Here are a small network's activations along a few directions, averaged over the inputs that share one value of a field.
Related values have similar rows: they may be neighbours, one step apart, or belong to one group.
Random noise pushes rows far along 6 fixed directions. That doesn't count. These rows show it; they differ only by the noise:
[ -18 -113 -126  108 -136  199  179  235  312  155 -349 -407 -183   73
   48  154  -92  258 -298  203  528]
[ 243 -286 -465  406  -71   45 -421  233 -266 -113  331 -112  -18 -236
 -212  -98    4 -180  -17  -24  -25]
[-104  111   93  153    3   81 -100 -421 -220 -258  160  109    3 -314
   61 -236   53  165  406  321  -21]
[ -77  120 -165   43   14  -90  322  431 -176  -59   83  -74 -217  226
   40 -280   29    4 -187 -413  222]
[-438  225  438 -455 -277   27  337   49   73  214 -394 -131 -134   98
  152  219  132  234 -181  320  186]
[ 218  206 -126 -309  -14 -212   19  150 -625  120  518  572 -500  634
 -180 -352   54  -23 -215 -785 -247]
[-123 -200 -192  647   17  423  -10  -20  686 -280 -599 -862  315 -763
  302  -61 -225  392  212  733  512]
[-239   93  130    7  -99  113   89  -22  117  -76 -256 -248   51 -255
  172  -64    5  217   82  303  107]


Field Fimov:
w6: [-447  279  159 -104  230 -440  641  440 -273 -200  232   83  -56   83
   40   88  222 -441  215 -340   65]
w8: [ 188  102  200 -419 -184 -257   50    3  -45  200   59  530   42  416
 -136   74  -38  -77 -318 -652 -293]
w4: [ 152  131  116 -159  402   45   47 -250 -124   42  147  341 -111  462
  -63 -206 -132   -2 -107 -231  -71]
w11: [  26   55    2  269  -60 -144  549 -140   72 -243   68    2  174  209
   76   78  -18  -83   10 -103  531]
w2: [ 264 -422  -94 -136  -10  148 -468  341  149  328   97  -13  202  -19
 -375  301  -35 -332 -377  133 -327]
w1: [ 114 -160 -229  129  -39   69 -357 -166  -80   43   85   -2  118 -268
  -25  -91   42   -8  153   40 -228]
w12: [ 232   60  -49  363  546  275   62 -280  478 -234  -92 -143  132  -48
  175 -441 -244  252   96  -92  -62]
w9: [-906  118  635 -315 -276  -83  489 -196   -7  -12 -458 -223  123 -281
  241  282  402   50  266  810  424]
w10: [ 372   22  164  -15 -157  -39 -309 -559 -108    4  219  606  101   -9
 -175   72  -99  -44  238  217 -209]
w3: [-202  338  266 -231  278 -292    3 -381 -229 -183  172  343  142 -103
  251  -67  106  -57  548 -204 -654]
w5: [  65 -124   20  298   89 -106 -112 -642 -300 -177  432  208 -301  -66
 -334  564  141 -313  435  595  390]
w7: [ -18  -86 -134  264   93  211  -52 -201   33  -95   89  -76   -1 -141
  111 -174  127  141  286  221  313]
Fimov is arranged as 4 separate groups.
- Which other values are in the same group as w7? Give them in the order they are listed. => w1, w9
- Which other values are in the same group as w5? Give them in the order they are listed. => w6, w3
- Which other values are in the same group as w4? Give them in the order they are listed. => w2, w12

Field Pem:
b3: [  76  151  -46  -57  -99  -18  190   77 -348   56  156  245 -179  366
   47 -382  132   63  -71 -369   94]
b6: [-208  -62  -45  -67 -115 -248   84  214 -110 -187  102  -97  129 -364
 -145  338  117 -312  170   61  -34]
b4: [-137   -6 -304  313   42  246  173  267  283 -130 -272 -415 -191 -259
  185 -323   72  273  143  181  602]
b5: [ -99   98   43  473 -115  138  491 -335  181 -641 -158 -263  322 -197
  252 -462  -38  276  299  268  698]
b1: [-130   76 -103   97  622   83   34  212  142 -243   36 -172  132 -189
  290 -787 -233  134  133 -466 -497]
b7: [ 183   93   13  -42  284   19 -275  141  131  107   89  261  -80  101
  -49 -253  -84 -126 -169 -277 -316]
b9: [ 705  221 -184  293  275  -54 -155 -960   29 -138  263  639 -193  310
  -18 -190 -435  428  325 -476  -57]
b2: [ 373  440  404 -114  435   70  547 -817 -163  134  284  836 -321  856
   47 -362 -225  354   45 -434   63]
b8: [-314  130   63  124  247  -48  480 -522  -69 -270   82  -51 -370  131
  192   79   15  307  577  283  490]
Pem is arranged as 3 separate groups.
- Which other values are in the same group as b8? Give them in the order they are listed. => b6, b9
- Which other values are in the same group as b4? Give them in the order they are listed. => b3, b5

Field Pif:
h8: [  56  121  212  -95  -10  -18   38   79  475  -34 -362  -59  320 -107
  259   22 -170   85   59 -149 -378]
h9: [   7  -13  175 -286   82  151 -319   45   95  108 -161   -4  323  -61
   37 -292  -74   40 -195 -146 -724]
h7: [ 161  -96 -296  334 -165  205  240  137  230   48 -264 -323  -50  -65
  115  -27  -87  289   50  114  611]
h3: [  83   78  322 -325  135  139   55 -409  -15  246   14  378 -279  651
   26 -205 -137  294 -237  -59  -12]
h6: [  63  146  359 -106   40  -87  258 -651  -14  -45   90  441  -29  206
   39  136  -57  107  161   86  114]
h11: [ 254  -86  -78  276  173  245 -708 -115  -49 -236  255   73  344 -574
  -75 -428  -72 -104  268  135 -754]
h1: [ 357 -107 -234  -85  166  152 -404 -501   23  239   49  124 -379  255
 -182  166 -221  308   20   19 -135]
h2: [ 208  -71 -186  354 -202  200 -164 -429   24 -146   -5  -65  -33 -251
  -57   23  -31  272  182  392  410]
h4: [-340  156  298 -428   46 -105 -151 -171   92  159 -154  -31  -75 -215
  128  273   37   61  187  356 -287]
h10: [ 357 -198 -296  120 -217  309  -76 -214  316  178 -301 -109 -200  133
   15  -56 -201  553 -169   52  494]
h5: [ -19   38 -379  108  303 -187   14  337 -141 -118  221  -62 -254   46
   87 -260   18 -103   67 -556 -150]
h12: [ -42  146  199  -69  -46 -263 -162  -88 -283 -282  268  302  298 -248
 -125   47   67 -399  314  -47 -510]
Pif is arranged as 4 separate groups.
- Which other values are in the same group as h8? Give them in the order they are listed. => h6, h12
- Which other values are in the same group as h11? Give them in the order they are listed. => h9, h3
- Which other values are in the same group as h2? Give them in the order they are listed. => h7, h10
